Each row below holds a small network's activations on one input, seen along a few directions.
Each table varies a few parts of the input and shows all the possible inputs, shuffled.
Descriptions start from the smaller parts, as in this example, which fits no table here: line(6) and (point or ring(11) or (values(3) and ring(8))).
Shared parts are said once, and a part with two or three values counts as separate values.
In the rows, zero is written as 128.

Other details of the inputs vary at random and push rows far along three fixed directions, the same in every table; ignore that.

Table:
row 1: [ 92 196 142 172 105 170  46 135 142 148  90  93 141 114]
row 2: [149 125 116 139 139 148 103 118 112 147 116 182 121 147]
row 3: [143 120 114 155 159 167 121 123 112 136 134 171 134 158]
row 4: [138 109 100  85  87  89 160 131 130  96 148 138  97 152]
row 5: [ 40 200 154 205 123 129  85 175 155 195 115  75 123  30]
row 6: [135 113 107 146 152 176 130 126  98 141 128 164 134 149]
row 7: [120 108 109 143 133 149 123  94 128 124 103 180 108 130]
row 8: [129 121 128  91 144 168 115 105 121 154 115 149 134 155]
row 9: [135 120 114 136 131 149 112 107 122 138 108 183 108 138]
row 10: [ 53 202 139 178 105 167  37 137 114 153  87 103 135 150]
row 11: [121 110 118 148 140 168 135 100 125 120 118 173 108 138]
row 12: [125 109 126 109 152 168 125  98 112 147 115 141 158 158]
row 13: [ 93 182 128 177  81 106  69 191 132  75 184  23 155 113]
row 14: [ 72 180 146 160 154 202  65 139 101  37  24 116 105 151]
row 15: [149 112 116 124 145 185 129 111 128 142 109 140 144 150]
row 16: [120 117 162 139 174  97 201 118 153 221 158 122 128  51]
row 17: [111 139 171 156 159  80 146 178 137  59 121  40 102  66]
row 18: [ 32 196 119 174  91 204  55 142 117 109  87 116 117 121]
row 19: [126 125 111 123 134 172 133 120 115 137 115 178 113 135]
row 20: [125 124 168 156 167  70 192 119 165 228 137 130 131  55]
row 21: [172 114 120  82  86 110 137 155 134  88 170  95 132 134]
row 22: [133 104  99 105  80  96 141 148 124  76 151 137 104 126]
row 23: [127 125 114 111 135 147 120 117 116 162 104 163 122 163]
row 24: [142 124 104 129 136 156 115 130 111 150 109 179 124 143]
row 25: [131 119 137 122 154 157 123  99 121 143 116 152 165 170]
row 26: [124 129 122 102 142 163 123 113 115 155 121 162 125 159]
row 27: [140 121 151 129 196 139 124 108 120  69  54 158  96 123]
row 28: [140 101 108 110  80  91 126 133 125  68 156 139  99 134]
row 29: [116 135 115 101 134 162 134 102 123 149 115 166 112 150]
row 30: [168 118 160 154 172  88 173 129 184 220 137 115 147  48]
row 31: [155 102 102 123  95  68 145 141 128  81 177 118 119 119]
row 32: [ 66 172 141 131  77 121  76 163 137  93 155  11 172 115]
row 33: [131 118 113 151 149 167 130 108 120 128 125 171 117 147]
row 34: [146 121 103 151 147 147 111 114 115 141 114 176 136 149]
row 35: [171  94 126  95 100  54 158 134 126 101 168 102 164 147]
row 36: [124 113 105 142 142 176 141 112 105 133 120 166 119 139]
row 37: [145 119 192 130 163  79 167 127 174 236 136 106 136  58]
row 38: [ 56 202 146 180 131 109  46 168 129  15  85  21 113  90]
row 39: [181 115 108 104  86  92 113 140 113  80 166 119 130 150]
row 40: [150  96 123  95 113  78 170 143 112 108 194 102 146 135]
row 41: [181 108 106 120  99  66 137 149 130  91 179  98 146 126]
row 42: [145 111 111 135 152 179 126 116 109 142 120 148 142 150]
row 43: [125 128 172 148 161  76 175 127 165 233 140 129 106  60]
row 44: [ 49 195 179 181 138 119  84 164 163 227 116  42 143  40]
row 45: [127 122 178 151 179  82 202 119 166 224 160 127 132  54]
row 46: [108 126 116 120 130 165 151  87 116 136 111 163 120 143]
row 47: [129 100 119 129  96  90 174 151 123  90 185 101 111  93]
row 48: [137 119 126  91 132 157 115 105 133 159  91 145 136 158]
row 49: [127 126 133 132 151 153 129 107 113 144 123 164 154 172]
row 50: [168  97 116 100  98  56 161 137 115  98 169 125 151 162]
row 51: [114 130 128 129 131 156 147  86 126 132 110 168 123 154]
row 52: [118 127 123 123 121 141 131  95 129 146  98 173  97 156]
row 53: [114 127 119 131 123 138 141  88 127 137  93 173 120 152]
row 54: [174  98 122  80  90  80 132 127 112  93 159 118 133 173]
row 55: [161 100 126  52  98  99 143 135 135  99 171  98 136 147]
row 56: [119 147 159 139 152  96 126 166 128  43  88  85 102  94]
row 57: [110 135 116 104 128 162 142  98 128 141 110 170 103 145]
row 58: [180 113 105  84  78 103 128 148 129  88 150 108 134 144]
row 59: [175 112 100  94  85  99 125 152 114  88 159 115 132 143]
row 60: [173  97 130  85  93  58 161 133 142  99 160  95 168 145]
row 61: [118 130 107 110 128 147 131 108 125 155 100 167 108 155]
row 62: [166 114 115  92  93 106 134 160 118  88 180 103 131 133]
row 63: [ 74 192 105 150  55 147  47 191 100  58 156  64 136 142]
row 64: [137 113 143 137 208 152 134 110 122  70  64 140  97 136]
row 65: [143 108 196 132 188  82 194 126 186 228 157 104 166  55]
row 66: [156 123 121 135 151 176 123 110 142 136 114 149 145 160]
Description of these inputs: ring(6) and (point or (values(2) and line(5))).
Q: Changing only the ring(6) part turns row 51 into row 53. The same change can be made to row 13. Which row results?
A: row 41
Q: List by row number the other rows that have the ring(6) part in common with row 8.
A: row 14, row 18, row 19, row 21, row 26, row 29, row 55, row 57, row 62, row 63
Q: List by row number the other rows that have the ring(6) part in common with row 2.
A: row 1, row 9, row 10, row 27, row 28, row 37, row 39, row 43, row 52, row 54
Q: Change only the values(2) part in row 16. List by row number the other rows that result.
A: row 36
Q: Change only the values(2) part in row 46. List by row number the other rows that result.
A: row 47
